A small network was shown many inputs. Here are its activations along a few directions, one row for each input.
In each table, some parts of the input vary, and every possible input appears once, in random order.
Descriptions start from the smaller parts, as in this example, which fits no table here: one of 5 places around a ring, together with either a single point or one of 11 places around a ring or (one of 2 separate values, together with one of 6 places along a line).
Shared parts are said once, and a part with two or three values counts as separate values.
(in the rows, 128 means zero)

Other details of the inputs vary at random and push rows far along three fixed directions, the same in every table; ignore that.

Table:
x1: [131 121 134 130 137 143 123 121 142 126 148]
x2: [ 67  82 103 122 119 147 109 111 116 126  74]
x3: [128 128 135 144 121 127 127 126 135 133 134]
x4: [126 137 136 139 126 126 124 124 131 135 134]
x5: [126 133 134 140 121 125 124 127 133 132 137]
x6: [131 122 138 129 139 143 123 118 141 127 145]
x7: [129 135 135 143 130 128 127 124 134 137 131]
x8: [118 137 134 138 126 120 126 122 132 132 138]
x9: [124 137 128 139 124 123 122 122 134 134 139]
x10: [129 125 138 142 127 122 133 124 133 134 133]
x11: [122 132 139 139 124 122 127 127 131 130 137]
x12: [130 136 132 139 132 125 124 119 131 122 132]
x13: [127 136 126 139 126 122 122 117 133 120 136]
x14: [124 142 131 137 127 123 122 120 132 136 137]
x15: [133 128 130 144 128 125 130 125 135 137 133]
x16: [138 129 130 142 135 125 130 118 133 125 129]
x17: [ 79  68 113 124 105 151 112 115 117 141  71]
x18: [130 130 133 143 134 124 132 122 133 120 131]
x19: [125 131 138 143 129 125 131 127 134 133 133]
x20: [125 136 130 141 138 123 128 122 132 121 133]
x21: [182 199  96  85 175 113 151 169 113 137 148]
x22: [134 128 132 143 126 126 128 122 134 119 132]
x23: [129 134 128 142 129 125 124 122 133 121 134]
x24: [128 127 135 130 150 140 128 122 144 128 146]
x25: [137 123  75  75 152 140 142 166  99 140  86]
x26: [133 121  81  72 153 138 145 167  98 138  85]
x27: [172  96 194  53  20 103 140 156  95  73 141]
Description of these inputs: one of 3 separate values, together with either a single point or (one of 2 separate values, together with one of 4 places along a line).
The inputs of x9 and x14 match in every part but the choice among 3 separate values. If x3 is changed in the same way as x9 into x14, which row does it become?
> x7
Change only the choice among 3 separate values in x23. List by row number the other rows that result.
> x12, x20
Change only the choice among 2 separate values in x19. List by row number the other rows that result.
> x18

Table:
x28: [144 140 127 173 133 110 137 117 146 126 143]
x29: [113 103 140  65  64 113 130 156  96 107 122]
x30: [144 149 105  97 146 121 148 171 104 123 117]
x31: [137 154 136 165 130 121 114 112 143 137 148]
x32: [135 141 133 173 145 104 143 118 140 121 146]
x33: [ 29  69  83 156 185 184 107 101 139 179  51]
x34: [139  85 159  62  73 139 135 151 103 128 117]
x35: [107  79 164 135  96 138 115 101 142  84 145]
x36: [112  83 112  44 122 155 129 149  99 104  85]
x37: [164 146 101 100 169 145 130 140 131 126 142]
x38: [140 143 118 108 167 135 149 165 127 152 146]
x39: [126  79 172 134  70 137 111 100 148  81 155]
x40: [130 105 136  64  56 119 120 146  98 118 116]
x41: [143 152 141 168 137 121 127 107 138 126 138]
x42: [116 159 143 152 138 110 125 107 141 132 152]
x43: [120  78 184 141  61 133 120 115 146 118 152]
x44: [140 168  94 109 145 120 134 153 124 146 140]
x45: [130 153 132 167 129 121 120 121 147 132 153]
x46: [152 149 108  94 153 109 158 158 105 130 108]
x47: [149 147 136 171 142 109 136 102 139 130 138]
x48: [101 136 127 178 159 130 123 101 142 132 111]
x49: [135 165 107 114 156 120 138 162 116 137 135]
x50: [128 158 137 154 131 115 119 101 140 138 152]
x51: [142 131 148 158 139 136 125 116 153 153 157]
x52: [134 157 142 163 134 121 118 107 139 134 146]
x53: [155 150  98  99 137 127 143 170 111 130 116]
x54: [130  84 182 129  76 137 110  85 140  83 148]
x55: [137 171 115 108 160 119 138 152 116 139 126]
x56: [ 46  55  57 160 149 166 101  94 121 160  23]
x57: [161 150 101  96 138 127 138 161 107 135 111]
The inputs of x54 and x36 match in every part but one. If x50 is changed in the same way as x54 into x36, which row does it become?
> x42
What is each input in this table made of?
> one of 5 places around a ring, together with either one of 2 separate values or one of 4 places along a line
